Here are a small network's activations along a few directions, averaged over the inputs that share one value of a field.
Values that are neighbours, or in one group, have similar rows; names and order tell nothing.
Strong random noise was added to every row along 5 fixed directions; ignore it. To show where, here is one row again and again, with new noise each time:
[-80 -89 -108 -62 -165 -31 317 -35 -145 -129 509 302 120 -229 234 -160]
[23 -65 363 226 162 10 307 -161 192 -413 -401 -186 218 189 51 -20]
[35 -196 95 -99 115 -40 -45 156 -155 -43 -178 -46 -151 58 -59 16]
[80 -331 56 -27 108 -60 205 133 58 -26 -338 -84 50 122 -150 42]
[235 -494 -238 -144 -179 67 527 -90 252 269 136 346 207 114 -204 -29]
[-28 -5 -113 -38 -36 45 93 -19 -66 156 325 130 -86 -132 73 -57]
[129 -56 83 200 160 139 243 -189 411 212 -326 -190 64 223 -194 82]


Values of BUL:
ropu: [1 208 -94 23 -108 4 -26 -19 -76 107 398 83 85 -3 145 -143]
tomum: [105 -320 -312 -282 -286 179 40 -86 48 348 459 453 -129 -118 -145 44]
suko: [-30 123 451 186 100 -227 11 119 -8 -639 -719 -346 338 202 52 1]
lato: [10 -388 -272 -158 32 60 -18 164 4 320 -127 68 -117 12 -288 169]
tude: [94 -189 104 -155 2 149 -267 -51 8 -97 -184 149 -261 62 -88 137]
vame: [20 203 337 126 254 194 -295 -229 74 24 -235 -180 -306 298 -70 78]
nabuf: [68 298 69 -65 -247 50 -285 -275 -200 -226 412 280 -6 0 225 -188]
riko: [82 -439 -366 -219 -295 -194 16 267 -90 -28 -145 237 149 -127 -161 46]
pumib: [-75 -201 -308 -396 -82 -96 -165 322 -439 210 492 191 -303 -374 39 45]
ziz: [162 -115 210 -39 56 -36 193 -24 127 -107 -283 -9 209 319 -124 -42]
nekur: [132 -266 -42 -111 7 1 278 77 202 209 -148 12 170 216 -179 7]
rogib: [-114 53 121 -44 7 -282 -344 318 -286 -514 -323 -165 -15 -79 118 -42]
pef: [-75 -452 -235 -247 -345 -383 143 394 -316 -429 -26 251 334 -280 78 -92]
nik: [191 -44 225 215 213 159 333 -353 536 37 -426 -172 223 470 -224 101]
roka: [103 203 -129 -115 -281 30 8 -187 -154 56 563 373 96 10 110 -137]
The values of BUL form a line.
Q: Name the neighbours of lato, in listed order.
A: tomum, pumib
Q: Name the neighbours of ziz, in listed order.
A: ropu, nekur
Q: Name the neighbours of rogib, in listed order.
A: nabuf, pef
Q: How many steps from neighbour to neighbour lead from nik to roka, at the fewest?
A: 4

Values of MALUM:
vobiz: [291 -311 -22 -548 -337 -42 -322 147 -422 -53 44 592 -168 252 -220 -79]
bami: [-604 624 131 332 291 -71 -370 137 -351 -245 320 -405 -442 -588 510 83]
kib: [-114 -314 58 -239 247 -52 -368 439 -490 34 -171 -142 -458 -130 18 92]
tarof: [56 -405 -104 -220 -26 -304 354 313 -174 105 -78 148 148 92 -95 -69]
labap: [124 143 50 -9 -90 123 -336 -259 164 81 -116 74 -94 85 -43 40]
reb: [151 45 -185 -132 -43 241 -664 -12 63 366 -116 -97 -389 57 -203 153]
zop: [46 -266 -8 -103 134 -46 328 116 81 46 -65 14 54 137 -81 13]
zelud: [266 -139 57 -26 -364 -64 446 -198 138 -327 77 335 482 210 -1 -238]
kure: [-17 38 3 -159 192 -13 -114 149 -84 265 186 10 -230 100 -153 8]
nisip: [-45 124 28 36 43 -152 -468 199 -174 -126 -327 -186 -122 24 -46 36]
raz: [-160 521 298 328 349 -81 -101 74 -6 -63 -284 -634 160 18 128 5]
mir: [179 -202 -274 159 -64 166 -26 -133 529 445 -461 -155 39 58 -431 316]
gired: [185 -424 -56 -4 149 90 414 32 259 185 -280 -103 65 223 -271 150]
bop: [-259 -17 -56 139 184 86 -10 51 61 177 -140 -197 -235 -337 6 110]
sabip: [23 351 -372 -77 28 -5 -357 175 -73 736 320 -126 -286 -53 -145 0]
The values of MALUM form a line.
Q: Going along MALUM from bop by way of its neighbour bami, in what order are vobiz, labap, nisip, raz, gired met?
A: gired, raz, vobiz, nisip, labap
Q: Name the neighbours of kure, in listed order.
A: tarof, zop
Q: Name the neighbours of mir, in listed order.
A: reb
